Each row below holds a small network's activations on one record, seen along a few directions.
After each row come some of the record's fields: K, U, W, G, V, B, S.
Not every record has every field; a missing one is left out.
Other fields move the rows too, some of them a lot.
Random noise pushes rows far along 13 fixed directions. That doesn't count. These rows show it; they differ only by the noise:
226	45	17	116	39	-97	-207	182	-56	182	-5	-102	-45	-18	-193	-54	317	195	-248	126	50	6	207	-19	-91	91	-106	252	-153	-146	44	99	267	-76
-157	-357	154	-75	227	-106	458	389	-110	-344	-134	-107	202	-61	122	-298	62	39	-135	-79	39	321	117	-350	74	30	240	33	94	-3	143	-164	66	93
-23	384	144	-189	-235	-54	167	-72	-304	47	-2	161	302	59	327	-157	-24	-61	-85	152	167	108	-76	287	-103	-323	148	-93	110	196	326	-92	391	-236
23	-11	-36	347	-10	-65	115	471	137	-284	-257	-4	94	-327	-29	-98	-290	-295	-108	113	-128	-115	97	-64	314	143	566	86	424	234	259	-229	12	-106
313	-18	-104	3	138	243	-152	101	-189	369	181	-284	392	144	50	173	404	310	-473	-160	282	-17	-54	120	-28	-26	44	71	-444	-42	202	264	-79	-225
-15	23	18	128	23	-212	225	418	-232	84	11	-204	418	-155	125	-177	-161	-131	-249	26	19	192	167	-247	74	-99	386	317	109	310	395	-13	104	-102
-132	158	110	-348	-309	-432	161	-13	-134	-71	-49	-30	68	-88	122	-45	-30	73	-181	117	-216	42	194	234	-77	-7	359	-98	313	-246	108	-117	255	-154
-56	-78	-33	-96	302	82	-200	184	171	5	143	60	248	-102	-271	39	-151	5	-251	-60	26	-106	-168	118	-48	-274	127	147	171	336	4	110	-189	46
120	-330	-3	-32	170	201	16	158	165	-159	44	110	31	163	-180	57	54	13	162	-33	394	-36	-154	-157	97	-96	-52	66	-54	155	-254	0	14	-4
-87	-311	194	-77	241	342	431	220	-95	-286	-161	77	363	-47	198	-254	10	-11	-80	-229	250	272	-70	-264	44	-363	-62	-55	-63	245	151	-63	-149	230
99	-495	164	-38	409	20	-73	343	27	-102	-1	8	269	158	-198	-94	89	129	9	-40	85	127	-179	-144	-89	-187	254	-15	-67	222	-4	91	132	124
185	-145	-157	-281	-135	-13	32	-221	117	72	319	-26	-136	92	-27	518	-168	9	190	-26	357	-270	-234	208	249	-180	114	-26	102	-172	-447	166	-275	-216
-29	150	-151	260	-35	109	63	296	240	-264	-157	104	-213	-325	-184	-136	-65	-21	-117	123	44	-118	204	-150	199	181	-137	148	206	4	-30	-168	-29	-47
391	-188	165	193	26	80	-149	76	201	-51	-253	81	-128	-40	-262	163	197	-431	-132	13	274	-261	134	132	201	-5	111	508	222	-4	-153	-129	118	13
183	183	38	268	250	-163	-94	-31	-124	150	199	-28	-498	-372	47	33	-212	-33	64	324	-34	-30	-139	188	183	-255	-192	157	153	-137	-10	236	-91	28

3	-249	230	267	210	194	-168	82	-279	249	-233	-294	391	-19	242	-204	52	-149	-119	-255	-243	230	43	-193	-90	-84	-69	114	-426	376	562	173	-265	375
(K k2; U u2; V v2; B b2; S s2)
-233	322	64	149	359	140	-16	-8	43	-200	-125	307	-130	-181	-120	-343	-2	-144	-97	169	4	-7	-74	-21	13	-50	-427	285	178	291	120	-110	9	114
(K k2; U u1; V v2; B b1; S s1)
118	-287	-57	182	5	-25	377	64	-234	-96	-61	-153	-22	150	328	-8	-76	20	385	-52	69	198	-107	-334	172	34	193	-228	-179	-117	21	14	21	19
(K k6; U u2; V v1; B b1; S s2)
322	209	-230	371	77	-252	260	331	-139	112	39	-9	-91	-287	-191	80	48	435	-114	291	-159	-68	135	-238	129	-21	282	-7	45	-410	-67	231	175	-218
(K k2; V v1; B b1; S s1)
-129	159	-148	186	139	-111	55	284	233	-233	-7	293	-151	-307	-322	-76	-334	79	82	233	-184	-105	-49	-118	40	-154	105	8	403	123	-126	-28	47	-16
(K k3; W w2; G g1; V v2; B b2; S s2)
-288	181	-89	279	225	168	95	140	4	-184	11	-98	-259	-325	183	-302	-47	69	-132	53	-140	139	-16	-114	169	393	-260	-163	-60	-32	269	-112	-280	49
(V v2; B b2; S s1)
109	-366	-43	-69	480	-233	-118	9	-96	1	330	-197	-121	540	30	173	277	31	126	101	254	60	-413	103	58	353	368	-12	-111	-98	-129	3	258	-318
(K k3; U u2; W w2; G g2; V v1; B b2; S s1)
337	-117	-10	419	138	-300	-351	160	9	221	200	-116	-244	-236	-68	286	-502	-243	345	307	-238	-197	-281	191	274	-180	528	22	245	165	7	249	-50	-42
(K k5; W w1; G g1; V v1; B b2; S s2)
214	-206	-126	83	143	-17	10	154	-64	-24	54	-200	23	136	85	199	144	146	-6	59	123	-83	-139	66	222	219	365	-117	-68	-147	-9	17	-17	-293
(K k3; W w1; G g2; V v1; B b1; S s1)
47	188	-11	-171	-247	42	190	-236	-102	162	-12	88	332	-156	173	308	-316	-74	-58	-158	-94	-162	-76	250	58	-489	308	-152	164	40	38	168	-339	6
(K k5; V v1; B b1; S s2)
22	-335	121	-163	249	297	9	-59	116	-135	-200	55	145	-26	-129	68	280	341	-229	-277	-161	-50	-63	77	-116	-165	-59	-289	-137	-273	-103	152	-360	307
(K k6; V v2; B b2; S s1)
-9	194	86	-3	249	175	29	-106	-136	40	97	-1	-22	96	150	-123	321	-53	-260	9	214	76	-147	239	7	162	-103	26	-110	-18	185	-90	112	-151
(K k4; U u2; V v2; B b1; S s2)
176	417	217	75	-265	-71	228	-96	-160	175	-77	266	30	-163	41	-115	1	-266	-102	138	129	45	171	83	-96	-414	-66	302	178	37	54	-61	389	7
(K k4; V v1; B b2; S s2)
-249	263	-95	-4	118	-137	-86	87	42	-52	70	117	-19	12	-190	-308	121	211	-236	59	-209	106	107	-35	-336	103	-144	39	13	-28	84	-90	309	20
(K k6; U u1; W w2; G g1; V v2; B b1; S s2)
260	376	-113	353	-160	-53	56	-49	-148	125	-61	105	-316	-294	64	88	-260	30	243	283	-76	-119	-18	29	104	-288	-171	5	69	-128	12	182	62	-81
(K k3; U u2; W w1; G g2; V v2; B b2; S s2)
-33	97	-21	-152	224	113	-55	-169	-52	-66	-14	99	-78	14	-11	-37	275	423	-193	31	-102	5	-157	201	-173	-112	-204	-299	-130	-294	-17	116	-6	6
(K k2; W w2; G g3; V v2; B b2; S s1)
-109	132	21	-421	-278	-151	-177	-303	-92	223	31	75	255	288	-101	138	45	2	102	-2	85	-97	91	16	-166	-146	-203	265	-68	194	-107	133	10	-58
(K k2; U u2; V v1; B b2; S s1)
297	-56	224	-115	-280	184	331	-117	-164	17	-191	100	132	-89	215	123	136	153	-3	-119	51	37	61	98	6	-407	114	-329	-64	-320	-29	86	14	51
(K k4; W w2; G g1; V v1; B b2; S s2)
80	148	-189	89	-241	-250	-85	237	108	225	90	-55	126	-200	-284	74	-204	-30	-159	-9	-92	-59	345	-224	-83	-113	115	412	151	97	-71	69	64	-19
(K k5; W w2; G g1; V v1; B b1; S s2)
-146	64	-163	102	14	-158	88	-51	-24	92	145	-327	27	29	189	126	-104	-460	-241	-138	39	-53	46	19	263	500	316	349	114	46	171	-170	-257	-194
(K k6; U u2; V v2; B b1; S s1)
326	-461	164	42	75	45	226	119	-74	-103	-370	-114	279	90	-11	135	320	-71	-218	-255	35	-25	169	-145	96	-38	418	159	-20	-220	33	-30	22	66
(K k2; U u2; W w2; G g2; V v2; B b1; S s1)
-203	239	126	-210	-8	-22	-147	-218	228	-236	-227	182	-343	-240	-207	-115	281	50	-409	-4	-281	-143	220	409	-135	174	-266	-58	275	-397	-96	-219	19	124
(K k5; W w2; G g3; V v1; B b1; S s2)
-72	-103	72	-187	-296	140	166	-169	-78	-80	41	70	177	473	274	33	27	-299	446	-60	517	90	-138	-186	142	162	-75	-12	-203	335	-68	-239	126	-169
(K k5; W w2; G g1; V v1; B b2; S s1)
232	-68	-196	250	369	444	263	287	206	-384	-288	68	103	-382	-64	138	198	208	-625	-168	-94	-227	-99	246	240	-82	382	-232	286	-353	50	-72	-306	-67
(K k3; W w1; G g1; V v1; B b2; S s1)
-135	-58	91	-2	391	-156	70	-109	-95	-80	133	34	-115	11	68	30	-199	-335	182	143	81	-10	-317	57	232	-82	127	253	240	253	-1	26	-170	-29
(K k2; U u2; V v2; B b2; S s2)
-436	219	103	-462	-295	-279	-142	-411	185	4	295	154	-205	7	45	53	-498	-445	301	100	-29	-67	-132	319	-43	-58	-113	56	411	297	-182	-158	-116	41
(K k4; V v2; B b2; S s1)
191	-275	148	286	687	375	-134	-69	111	-138	-15	-44	-541	-88	-85	-46	469	52	-208	-82	107	-13	-188	107	142	216	-466	61	-196	-379	-159	36	-259	240
(K k6; U u1; W w2; G g1; V v1; B b1; S s1)
-26	192	-54	86	-138	-18	-354	58	-9	315	184	55	134	181	-134	-103	-161	-106	212	113	147	44	35	-175	-196	-115	-278	298	-174	518	86	123	226	-41
(K k6; U u1; W w2; G g1; V v2; B b2; S s2)
-203	422	-36	302	302	287	505	-95	-45	-413	-28	360	-423	-360	264	-264	-232	-356	36	147	234	71	-233	22	292	-210	-370	73	381	69	43	-257	-131	25
(K k6; U u2; W w2; G g1; V v1; B b2; S s2)
-27	-58	1	-185	6	-66	22	-70	-57	95	82	-41	36	96	18	-35	79	48	-66	-99	117	153	133	-77	-203	-200	-300	186	-68	-4	-73	70	68	95
(K k3; U u1; W w2; G g3; V v1; B b1; S s1)
504	-196	-20	-90	-207	405	146	-104	231	83	-115	193	196	51	-307	476	302	133	-231	-331	332	-350	58	95	24	-376	88	-27	-65	-353	-461	113	-98	-9
(K k6; W w2; G g2; V v1; B b1; S s2)

Here are new rows. What are their fields?
446	108	-166	117	-329	109	77	-156	-4	350	159	-3	-146	-120	-60	430	-37	164	132	13	229	-202	52	6	114	-304	-129	4	-157	-303	-309	324	-136	-100
(K k4; V v2; B b2; S s2)
14	10	254	-260	-245	-19	143	-188	5	-159	-160	207	-31	219	76	20	236	-191	110	28	239	-50	40	178	49	77	38	-7	137	-92	-138	-286	314	-134
(K k3; W w2; G g1; V v1; B b1; S s2)
368	-335	241	104	340	427	570	-124	-314	-10	1	-88	-6	43	515	90	286	-173	-10	-213	574	221	-258	-73	305	-345	-155	38	-251	-195	-4	62	-215	102
(K k3; V v1; B b2; S s1)
-139	284	-140	449	280	-35	507	178	-140	-233	19	227	-213	-346	148	-218	-465	-95	200	227	-93	126	-220	-267	216	-221	40	-84	245	103	128	-18	-10	43
(K k5; U u2; V v2; B b2; S s2)
70	-100	42	-290	-484	-110	332	-81	-45	-24	-249	-37	263	-241	113	226	-250	-24	-46	-221	-172	-75	296	-38	86	-448	231	-27	246	-150	-54	105	-283	99
(K k2; U u1; W w2; G g3; V v1; B b2; S s2)
46	459	-5	250	252	-56	183	140	-154	-105	-26	316	-275	-365	-33	-271	33	396	-93	379	-238	78	-125	96	-59	-238	-106	-287	134	-260	91	84	297	-32
(K k5; V v1; B b2; S s2)
-27	-358	234	-71	342	-407	-94	-39	-295	111	68	-423	-314	305	98	-194	639	334	-87	19	-201	386	155	-156	-186	656	-125	-41	-480	-608	30	31	276	138
(K k5; V v1; B b1; S s1)
-253	-84	204	-241	-83	-350	93	-61	-20	-232	-295	95	18	-47	-42	-120	-101	-82	22	17	-463	28	141	48	-123	-4	265	-94	361	-118	43	-125	79	202
(K k6; U u2; V v1; B b2; S s1)
84	132	54	16	-319	511	-195	-249	201	-43	-218	199	-65	74	132	5	139	-101	47	-129	191	-134	-7	264	-62	-2	-408	-279	-192	64	8	-153	7	55
(K k3; W w2; G g3; V v2; B b1; S s1)
353	97	-51	213	-78	-355	528	-5	-207	192	22	-113	-252	-240	-47	183	173	-26	-216	56	130	14	363	-277	182	-61	-3	559	103	-627	-250	80	116	-37
(K k5; V v2; B b1; S s1)
461	-36	126	327	-210	279	86	6	-104	128	-167	100	33	-81	195	81	-67	-153	242	13	185	-6	-45	12	77	-434	53	-160	-132	87	83	94	122	56
(K k4; W w2; G g3; V v1; B b2; S s2)
-183	429	-199	-187	-279	-469	68	77	12	150	215	232	97	-16	-366	-52	-217	94	-45	197	-97	-20	203	-186	-302	-200	38	313	258	104	-200	14	443	-133
(K k5; U u2; V v1; B b2; S s2)
3	17	-5	-138	-411	-303	-246	-383	-139	273	-53	-325	-73	75	271	373	-185	-225	136	-71	-310	-139	103	312	101	183	202	-16	23	-161	140	88	-276	-47
(K k3; U u2; W w2; G g1; V v2; B b2; S s2)
532	129	-124	313	-513	380	525	-68	26	-168	-430	-15	-132	-135	243	359	463	18	-214	-86	289	-326	262	116	497	397	262	-223	-50	-737	-73	-215	-64	-372
(K k4; V v2; B b2; S s1)
-93	-18	313	-131	281	493	-344	-352	195	-22	-176	320	98	152	-195	-104	260	-360	-204	-225	143	-106	-138	269	-225	-194	-513	241	-104	350	-3	-71	-150	392
(K k2; U u2; V v2; B b2; S s1)
